Each row below holds a small network's activations on one record, seen along a few directions.
Each row is followed by the record's values for the fields Fom, Tes, Sepu, Tabo, Pidaf, Rotug, Mepog, Sugel.
A field that a record lacks is written none.
Other fields move the rows too, some of them a lot.
In the rows, zero is written as 500.
Random noise pushes rows far along 2 fixed directions. That doesn't count. These rows show it; they differ only by the noise:
[518 476 442 564 374 488 540 596 482 640 453 567 413 372 639 462]
[438 407 492 646 311 613 430 661 409 680 470 580 301 329 580 462]
[492 499 509 471 338 550 522 602 463 627 507 562 423 453 560 491]
[480 548 582 327 309 596 528 591 458 599 575 551 468 573 473 529]

[525 421 463 582 287 722 299 631 429 607 483 442 301 461 477 531] => (Fom none; Tes none; Sepu g3; Tabo j3; Pidaf y2; Rotug none; Mepog none; Sugel none)
[791 554 244 590 454 291 606 509 626 585 293 412 555 419 830 451] => (Fom w2; Tes s3; Sepu g3; Tabo j3; Pidaf y2; Rotug none; Mepog none; Sugel none)
[651 586 495 379 491 474 443 496 579 501 460 313 602 618 584 571] => (Fom none; Tes none; Sepu g2; Tabo j3; Pidaf y3; Rotug none; Mepog none; Sugel none)
[440 501 390 671 668 274 648 418 515 446 424 625 568 317 645 459] => (Fom w1; Tes s2; Sepu g2; Tabo j2; Pidaf y1; Rotug c3; Mepog u1; Sugel p2)
[571 539 547 339 456 481 620 501 549 505 520 507 590 668 461 497] => (Fom w1; Tes s1; Sepu g2; Tabo j3; Pidaf y3; Rotug c4; Mepog u2; Sugel p1)
[431 477 540 461 608 488 471 469 483 420 542 537 521 531 375 513] => (Fom none; Tes none; Sepu g2; Tabo j2; Pidaf y1; Rotug c6; Mepog u2; Sugel p1)
[326 257 584 778 206 789 351 691 271 627 544 658 152 347 376 409] => (Fom w3; Tes s2; Sepu g3; Tabo j3; Pidaf y2; Rotug c4; Mepog u2; Sugel p1)
[584 411 412 674 423 417 521 543 490 623 378 551 381 308 688 424] => (Fom w2; Tes s3; Sepu g2; Tabo j3; Pidaf y3; Rotug c7; Mepog none; Sugel p1)
[579 400 364 732 507 435 466 615 554 632 338 462 359 284 703 423] => (Fom w1; Tes s1; Sepu g2; Tabo j2; Pidaf y1; Rotug c5; Mepog u1; Sugel p1)
[425 381 579 649 407 738 248 691 454 619 458 395 302 443 472 493] => (Fom w1; Tes s1; Sepu g2; Tabo j2; Pidaf y1; Rotug c5; Mepog u1; Sugel p1)
[670 605 478 290 383 556 430 541 573 528 469 331 546 687 526 573] => (Fom none; Tes none; Sepu g3; Tabo j3; Pidaf y2; Rotug none; Mepog none; Sugel none)
[575 664 693  66 488 586 448 482 592 380 638 283 651 859 327 607] => (Fom none; Tes none; Sepu g2; Tabo j3; Pidaf y3; Rotug c5; Mepog none; Sugel p1)
[444 550 565 372 405 659 465 522 484 503 615 505 459 612 332 556] => (Fom none; Tes none; Sepu g1; Tabo j1; Pidaf y3; Rotug c4; Mepog u3; Sugel p1)
[864 615 294 327 346 288 730 508 655 616 408 489 576 539 771 455] => (Fom w3; Tes s1; Sepu g2; Tabo j2; Pidaf y1; Rotug none; Mepog none; Sugel none)
[635 482 353 574 535 333 597 486 610 538 379 503 494 380 689 442] => (Fom none; Tes none; Sepu g2; Tabo j2; Pidaf y1; Rotug c5; Mepog u1; Sugel p1)
[565 354 297 854 444 448 467 640 503 625 323 506 302 172 759 356] => (Fom w3; Tes s1; Sepu g3; Tabo j1; Pidaf y2; Rotug c5; Mepog u1; Sugel p1)
[397 512 493 505 646 391 550 391 474 422 533 590 560 416 506 532] => (Fom none; Tes none; Sepu g2; Tabo j2; Pidaf y1; Rotug c3; Mepog u1; Sugel p2)
[623 474 457 542 284 559 523 565 482 603 468 526 396 457 612 425] => (Fom w3; Tes s2; Sepu g1; Tabo j1; Pidaf y3; Rotug c4; Mepog none; Sugel p2)
[524 495 619 196 294 559 660 488 438 514 673 658 490 698 311 531] => (Fom none; Tes none; Sepu g1; Tabo j2; Pidaf y1; Rotug c4; Mepog u2; Sugel p1)
[450 417 403 748 721 362 533 415 531 375 440 541 518 351 539 432] => (Fom none; Tes none; Sepu g2; Tabo j2; Pidaf y1; Rotug c6; Mepog u2; Sugel p2)
[469 458 431 574 532 277 737 386 428 469 513 755 513 368 558 439] => (Fom w2; Tes s3; Sepu g2; Tabo j2; Pidaf y1; Rotug c2; Mepog u2; Sugel p2)
[295 386 571 591 475 529 528 471 339 463 578 753 378 405 367 481] => (Fom none; Tes none; Sepu g2; Tabo j2; Pidaf y1; Rotug c2; Mepog u2; Sugel p2)
[572 434 352 757 396 514 435 562 438 602 407 515 383 313 677 463] => (Fom w2; Tes s3; Sepu g1; Tabo j1; Pidaf y3; Rotug none; Mepog none; Sugel none)
[366 479 596 497 468 507 510 506 397 524 557 622 458 454 454 525] => (Fom w2; Tes s3; Sepu g2; Tabo j2; Pidaf y1; Rotug c3; Mepog u1; Sugel p2)
[444 415 419 635 586 316 669 404 446 475 496 729 478 323 540 442] => (Fom none; Tes none; Sepu g1; Tabo j2; Pidaf y1; Rotug c2; Mepog u2; Sugel p2)
[699 540 409 396 421 394 644 539 606 593 458 488 518 490 650 447] => (Fom w3; Tes s1; Sepu g1; Tabo j2; Pidaf y1; Rotug c5; Mepog u1; Sugel p1)
[726 425 352 651 343 497 429 628 532 701 351 408 386 376 735 479] => (Fom w2; Tes s3; Sepu g1; Tabo j2; Pidaf y1; Rotug none; Mepog none; Sugel none)
[458 305 385 800 421 506 493 576 407 590 430 659 261 245 537 390] => (Fom none; Tes none; Sepu g2; Tabo j3; Pidaf y3; Rotug c4; Mepog u2; Sugel p1)
[466 511 506 637 580 607 251 534 520 505 459 331 444 440 497 515] => (Fom none; Tes none; Sepu g1; Tabo j1; Pidaf y3; Rotug c5; Mepog u1; Sugel p2)
[632 455 335 661 492 308 613 558 575 658 315 551 435 285 795 406] => (Fom w1; Tes s1; Sepu g2; Tabo j2; Pidaf y1; Rotug c7; Mepog u1; Sugel p1)
[370 604 587 280 686 412 684 267 471 286 697 626 715 670 276 576] => (Fom none; Tes none; Sepu g1; Tabo j1; Pidaf y3; Rotug c2; Mepog u2; Sugel p2)
[435 567 558 354 540 504 484 425 463 344 599 485 568 581 415 523] => (Fom none; Tes none; Sepu g3; Tabo j3; Pidaf y2; Rotug c2; Mepog none; Sugel p1)
[546 535 477 425 444 543 502 515 535 469 518 461 531 603 457 502] => (Fom none; Tes none; Sepu g3; Tabo j3; Pidaf y2; Rotug c5; Mepog u4; Sugel p1)
[643 501 413 567 422 512 434 594 524 632 418 433 461 435 651 511] => (Fom w1; Tes s1; Sepu g1; Tabo j2; Pidaf y1; Rotug none; Mepog none; Sugel none)
[673 380 359 771 311 526 444 632 504 689 348 455 341 311 743 436] => (Fom w3; Tes s2; Sepu g2; Tabo j3; Pidaf y3; Rotug none; Mepog none; Sugel none)
[455 449 442 739 543 478 430 509 452 467 437 512 442 317 597 427] => (Fom w3; Tes s2; Sepu g3; Tabo j3; Pidaf y2; Rotug c2; Mepog none; Sugel p1)
[270 443 744 426 350 824 277 561 323 449 683 529 349 586 226 561] => (Fom none; Tes none; Sepu g2; Tabo j3; Pidaf y3; Rotug c3; Mepog none; Sugel p1)
[447 441 525 577 569 645 300 533 500 528 494 367 437 473 441 549] => (Fom none; Tes none; Sepu g1; Tabo j1; Pidaf y3; Rotug c5; Mepog u1; Sugel p1)
[532 462 509 516 491 466 526 515 507 544 456 504 481 508 513 459] => (Fom w3; Tes s1; Sepu g3; Tabo j3; Pidaf y2; Rotug c4; Mepog u2; Sugel p1)
[356 526 673 335 431 528 656 425 390 400 679 698 582 653 289 516] => (Fom w3; Tes s2; Sepu g3; Tabo j3; Pidaf y2; Rotug c2; Mepog u2; Sugel p2)
[585 408 315 662 456 285 770 449 524 526 426 753 429 311 644 376] => (Fom none; Tes none; Sepu g2; Tabo j2; Pidaf y1; Rotug c4; Mepog u2; Sugel p1)
[419 387 382 747 523 279 717 428 425 494 462 852 378 226 568 398] => (Fom none; Tes none; Sepu g2; Tabo j2; Pidaf y1; Rotug c2; Mepog u2; Sugel p2)
[559 421 490 531 396 459 597 534 480 600 464 590 440 479 526 465] => (Fom w2; Tes s3; Sepu g2; Tabo j3; Pidaf y3; Rotug c4; Mepog u2; Sugel p1)
[478 452 376 756 740 238 635 414 536 436 364 584 584 319 692 405] => (Fom w1; Tes s1; Sepu g2; Tabo j2; Pidaf y1; Rotug c2; Mepog u2; Sugel p2)
[845 532 267 594 444 329 542 535 645 664 281 353 534 418 862 473] => (Fom w2; Tes s3; Sepu g1; Tabo j1; Pidaf y3; Rotug none; Mepog none; Sugel none)
[644 466 291 574 451 219 762 469 562 602 368 698 442 282 755 407] => (Fom none; Tes none; Sepu g2; Tabo j2; Pidaf y1; Rotug c7; Mepog u1; Sugel p1)

Here are new rows. What are their fields?
[417 455 657 467 321 786 294 661 411 565 566 425 364 572 335 523] => (Fom w3; Tes s2; Sepu g3; Tabo j3; Pidaf y2; Rotug c5; Mepog u1; Sugel p1)
[569 537 557 352 529 534 399 533 578 515 466 310 550 620 499 561] => (Fom none; Tes none; Sepu g2; Tabo j3; Pidaf y3; Rotug c5; Mepog u1; Sugel p1)
[358 394 671 550 236 889 196 713 315 640 583 514 240 528 303 563] => (Fom w1; Tes s1; Sepu g2; Tabo j2; Pidaf y1; Rotug none; Mepog none; Sugel none)
[267 403 624 657 675 679 218 513 416 369 526 396 449 508 283 530] => (Fom none; Tes none; Sepu g3; Tabo j3; Pidaf y2; Rotug c6; Mepog u2; Sugel p2)
[582 530 538 224 291 433 767 468 463 526 618 706 506 642 413 489] => (Fom w2; Tes s3; Sepu g2; Tabo j2; Pidaf y1; Rotug c4; Mepog u2; Sugel p1)
[523 478 499 451 414 518 534 533 520 536 513 556 427 492 479 492] => (Fom none; Tes none; Sepu g2; Tabo j2; Pidaf y1; Rotug c5; Mepog u1; Sugel p1)
[449 624 548 356 687 347 667 361 543 331 537 522 752 660 444 507] => (Fom w1; Tes s1; Sepu g3; Tabo j3; Pidaf y2; Rotug c2; Mepog u2; Sugel p2)
[628 525 394 405 376 298 790 448 551 562 475 706 497 439 644 437] => (Fom none; Tes none; Sepu g2; Tabo j2; Pidaf y1; Rotug c7; Mepog u1; Sugel p1)
[384 556 697 284 503 513 599 420 413 436 646 629 623 695 275 575] => (Fom w2; Tes s3; Sepu g2; Tabo j3; Pidaf y3; Rotug c2; Mepog u2; Sugel p2)
[697 613 478 179 243 501 657 501 552 533 570 554 531 698 504 541] => (Fom none; Tes none; Sepu g2; Tabo j2; Pidaf y1; Rotug none; Mepog none; Sugel none)
[571 456 430 534 439 452 532 535 537 545 446 514 426 420 588 459] => (Fom none; Tes none; Sepu g2; Tabo j2; Pidaf y1; Rotug c5; Mepog u1; Sugel p1)
[536 454 506 500 322 490 577 582 470 656 476 623 368 418 583 443] => (Fom w3; Tes s1; Sepu g2; Tabo j2; Pidaf y1; Rotug c7; Mepog u1; Sugel p1)
[379 294 598 612 166 748 437 692 299 683 583 739 153 392 350 421] => (Fom w3; Tes s1; Sepu g2; Tabo j2; Pidaf y1; Rotug c4; Mepog u2; Sugel p1)
[353 390 598 573 447 783 256 591 409 565 572 454 319 470 316 556] => (Fom none; Tes none; Sepu g1; Tabo j1; Pidaf y3; Rotug c5; Mepog u1; Sugel p1)
[424 422 478 697 748 445 414 435 524 376 448 434 543 428 471 485] => (Fom none; Tes none; Sepu g2; Tabo j3; Pidaf y3; Rotug c6; Mepog u2; Sugel p2)
[280 445 622 561 512 599 523 414 359 406 640 689 468 508 292 507] => (Fom none; Tes none; Sepu g1; Tabo j1; Pidaf y3; Rotug c2; Mepog u2; Sugel p2)
[578 549 466 482 799 364 425 426 654 391 419 223 692 528 587 550] => (Fom none; Tes none; Sepu g2; Tabo j3; Pidaf y3; Rotug c5; Mepog u1; Sugel p2)
[342 635 713  99 488 511 686 337 414 252 778 659 695 826 175 561] => (Fom none; Tes none; Sepu g3; Tabo j3; Pidaf y2; Rotug c2; Mepog u2; Sugel p2)
[374 479 766 268 320 855 233 641 407 546 634 403 369 714 223 611] => (Fom none; Tes none; Sepu g2; Tabo j2; Pidaf y1; Rotug c5; Mepog u1; Sugel p1)
[494 470 539 403 391 576 470 570 490 553 529 527 395 520 437 519] => (Fom none; Tes none; Sepu g2; Tabo j2; Pidaf y1; Rotug c5; Mepog u1; Sugel p1)
[660 297 334 857 177 613 307 758 420 829 288 492 153 203 778 434] => (Fom w2; Tes s3; Sepu g2; Tabo j2; Pidaf y1; Rotug none; Mepog none; Sugel none)
[326 347 527 781 480 547 373 572 350 613 455 624 296 235 540 480] => (Fom w2; Tes s3; Sepu g2; Tabo j2; Pidaf y1; Rotug c3; Mepog u1; Sugel p2)
[184 388 641 601 496 647 415 497 298 425 617 698 359 450 239 505] => (Fom none; Tes none; Sepu g3; Tabo j3; Pidaf y2; Rotug c2; Mepog u2; Sugel p2)
